These are the activations of a small neural network, seen along a few directions. Each row is one input.
In each table, some parts of the input vary, and every possible input appears once, in random order.
A made-up example of a description, with smaller parts first: one of 5 places around a ring, together with either a single point or one of 9 places along a line or (one of 3 separate values, together with one of 6 places along a line).
Shared parts are said once, and a part with two or three values counts as separate values.

Other details of the inputs vary at random and push rows far along two fixed directions, the same in every table; ignore that.
These rows show it; all are for the same input, with only those details redrawn:
[-0.38 -0.36  0.80  0.47  0.07  0.28 -0.51 -0.33  0.29  1.79 -1.24 -0.86]
[-0.40 -0.35  0.80  0.46  0.06  0.28 -0.50 -0.32  0.28  1.79 -1.24 -0.85]
[-0.40 -0.34  0.80  0.45  0.06  0.28 -0.49 -0.31  0.29  1.81 -1.23 -0.85]
[-0.38 -0.35  0.80  0.47  0.07  0.27 -0.51 -0.33  0.29  1.79 -1.24 -0.85]
[-3.02 -5.60 -2.32 -1.91  2.00  0.30  1.32  1.07 -1.87 -4.46 -5.21  2.12]
[-0.38 -0.35  0.80  0.47  0.07  0.28 -0.51 -0.33  0.29  1.79 -1.24 -0.85]
[ 1.26  2.95 -0.30  1.28 -2.82  0.30 -1.55  2.79 -2.13 -2.31  3.65 -1.44]
[-1.51 -2.55 -3.43 -1.18 -0.66  0.31  0.39  4.05 -4.20 -8.50 -0.69  1.65]

Table:
R1: [ 2.57  4.24 -0.77  0.55 -1.70 -0.51  0.07  1.71 -0.55 -2.11  4.31  0.51]
R2: [-0.48 -0.33  0.73  0.51  0.02  0.25 -0.73 -0.59  0.27  1.72 -1.15 -0.84]
R3: [ 1.20  2.56  0.09  0.78 -2.94  0.13 -1.42  2.45 -2.16 -2.32  4.17 -1.30]
R4: [ 2.72  3.90 -1.96  1.45 -1.12 -1.19 -1.33  1.27  0.12 -2.17  3.72 -0.21]
R5: [ 0.10  0.32 -0.32 -0.24  0.91 -0.46  0.69 -0.93  2.07  1.73  0.23  0.70]
R6: [-2.00 -2.68 -2.82 -1.72 -0.99  0.95  0.96  3.42 -5.06 -8.45  0.04  2.19]
R7: [-0.42 -0.49  0.74  0.46  0.04  0.28 -0.75 -0.43  0.33  1.75 -1.16 -0.84]
R8: [-0.38 -0.35  0.80  0.46  0.07  0.27 -0.50 -0.33  0.29  1.80 -1.23 -0.85]
R9: [-0.55 -0.48  1.02 -0.07  0.02  0.05 -0.41 -0.91  0.18  1.70 -0.70 -0.71]
R10: [-3.62 -6.34 -1.93 -2.53  1.44  0.88  2.07  0.45 -2.45 -4.27 -4.39  2.33]
R11: [ 0.55  0.90 -0.82  0.32  1.43 -1.06 -0.18 -0.58  2.44  1.28 -0.52  0.58]
R12: [-2.83 -5.68 -1.17 -2.32  2.09  0.57  1.93  0.41 -1.86 -4.40 -4.26  2.07]
R13: [ 0.44  0.64 -0.40 -0.13  1.37 -1.18  0.18 -0.81  2.42  1.36 -0.20  0.68]
R14: [ 1.25  1.06 -0.70  0.15  1.48 -1.19  0.33 -0.85  2.36  1.25 -1.09  0.71]
R15: [-0.42 -0.56  1.23 -0.03 -0.03  0.10 -0.13 -0.52  0.21  1.80 -0.76 -0.73]
R16: [-0.54 -0.57  1.16  0.02 -0.08  0.08 -0.37 -0.78  0.17  1.70 -0.71 -0.73]
R17: [ 1.20  2.54  0.48  0.62 -2.53  0.55 -1.08  1.76 -2.18 -2.60  4.33 -1.32]
R18: [ 1.13  0.39 -0.35  0.04  1.67 -0.97  0.40 -1.84  2.18  0.87 -0.14  0.54]
R19: [ 1.19  0.94 -0.28 -0.26  1.32 -1.32  0.66 -1.00  2.22  1.17 -0.59  0.78]
R20: [ 0.83  0.67 -0.26 -0.40  0.79 -0.59  1.26 -1.07  1.90  1.55 -0.09  0.82]
R21: [-0.39 -0.74  1.68 -0.06  0.20  0.54 -0.03 -1.15  0.18  1.40 -0.44 -0.76]
R22: [-0.31 -0.84  1.71 -0.08  0.20  0.57 -0.05 -1.00  0.25  1.44 -0.39 -0.76]
R23: [ 0.92  2.69  0.61  0.80 -3.14  1.00 -0.70  2.46 -2.91 -2.03  4.24 -0.89]
R24: [ 0.70  0.56 -0.53  0.10  1.28 -0.65  0.57 -1.71  1.67  1.45 -0.28  0.99]
R25: [-0.77 -0.68  1.64  0.01 -0.31  0.98  0.08 -0.74 -0.44  2.03 -0.53 -0.34]
R26: [-0.85 -0.60  1.61  0.03 -0.27  0.93  0.10 -0.92 -0.48  1.99 -0.60 -0.33]
R27: [ 1.26  0.71  0.20 -0.39  1.58 -0.88  1.02 -1.31  2.25  0.87 -0.38  0.76]
R28: [ 0.21  0.83 -0.07 -0.13  1.07 -0.42  0.61 -0.82  1.84  1.52  0.16  1.07]
R29: [ 0.66  0.21 -0.87  0.01  1.01 -0.71  0.64 -1.71  1.84  1.51  0.01  0.64]
R30: [ 0.51  0.43  0.06 -0.24  1.62 -0.74  0.54 -1.12  2.43  1.03  0.01  0.67]
R31: [-0.76 -0.94  1.33 -0.11 -0.48  0.87  0.42 -0.69 -0.23  2.18 -0.34 -0.68]
R32: [-0.90 -0.87  1.12 -0.16 -0.43  0.81  0.13 -1.08 -0.27  2.05 -0.30 -0.69]
R33: [-0.50 -0.26  0.60  0.42  0.12  0.22 -0.78 -0.72  0.26  1.70 -1.15 -0.83]
R34: [ 2.67  3.69 -1.66  0.99 -1.21 -1.38 -1.00  1.15  0.03 -2.28  4.13 -0.06]
R35: [ 0.80  2.10  0.18  0.66 -3.35  0.91 -0.84  2.24 -2.58 -1.92  4.49 -1.22]
Question: The inputs of R30 and R11 match in every part but one. If R27 is changed in the same way as R30 into R11, which row does it become?
Answer: R14
Question: What do these inputs look like to the network?
Answer: one of 5 places along a line, together with either one of 3 separate values or one of 4 places along a line
Question: Which other rows does R4 become when the place on the line of 5 takes its other values? List them by row number.
Answer: R18, R24, R29, R34
Question: Which other rows does R9 become when the place on the line of 4 takes its other values? List them by row number.
Answer: R3, R15, R16
Question: Which other rows does R32 become when the place on the line of 4 takes its other values? List them by row number.
Answer: R10, R31, R35

Table:
R36: [ 0.14 -1.56  1.41  0.21  1.89 -0.50 -0.74 -1.65  1.62  1.75 -2.95 -1.30]
R37: [-2.01 -4.60 -1.05 -0.98  2.10 -0.11  0.07 -0.73 -0.99 -2.62 -4.45  0.44]
R38: [ 2.36  4.03  0.35  0.78 -3.82  0.66 -0.97  2.24 -3.25 -4.18  7.43 -1.37]
R39: [ 1.74  2.70  2.43  1.59  1.25 -0.98 -1.45 -2.16  3.89  5.90 -0.70 -1.82]
R40: [ 2.50  3.76  1.75  0.68 -0.81 -0.17  0.15 -0.14  1.42  1.30  4.01 -0.57]
R41: [ 1.51  3.02  0.90  1.70  0.86 -0.99 -0.86 -1.77  4.06  6.51 -1.24 -1.00]
R42: [-4.20 -5.72 -0.76 -2.34 -0.51  2.25  2.08  2.37 -4.62 -4.60 -3.00  1.84]
R43: [ 1.94  4.27 -1.90  0.56 -3.06 -0.22  0.09  2.53 -1.68 -2.91  6.21  0.63]
R44: [ 2.32  4.38 -2.05  0.32 -2.52 -0.27  0.41  3.26 -1.51 -4.17  5.57  1.25]
R45: [-0.77 -1.31 -0.14  0.35  1.44 -0.60 -0.90 -2.20  1.93  3.11 -2.51 -0.65]
R46: [-2.93 -3.18  0.84  0.06 -0.74  1.61 -0.77  1.17 -2.35  0.83 -3.70 -1.04]
R47: [-0.20 -0.22  1.15 -0.08  0.65  0.18  0.66 -2.58  1.90  3.65  0.58  0.17]
R48: [-0.46 -0.54 -1.09  0.39  1.45 -0.90 -0.22 -1.17  2.12  2.98 -2.71  0.48]
R49: [-1.94 -5.01 -1.85 -3.25  1.82  0.04  2.45  0.82 -2.54 -7.53 -2.55  2.93]
Question: What do these inputs look like to the network?
Answer: one of 2 separate values, together with either a single point or one of 6 places around a ring
Question: Which other rows does R49 become when the choice among 2 separate values takes its other values? List them by row number.
Answer: R36
Question: Which other rows does R40 become when the choice among 2 separate values takes its other values? List them by row number.
Answer: R39
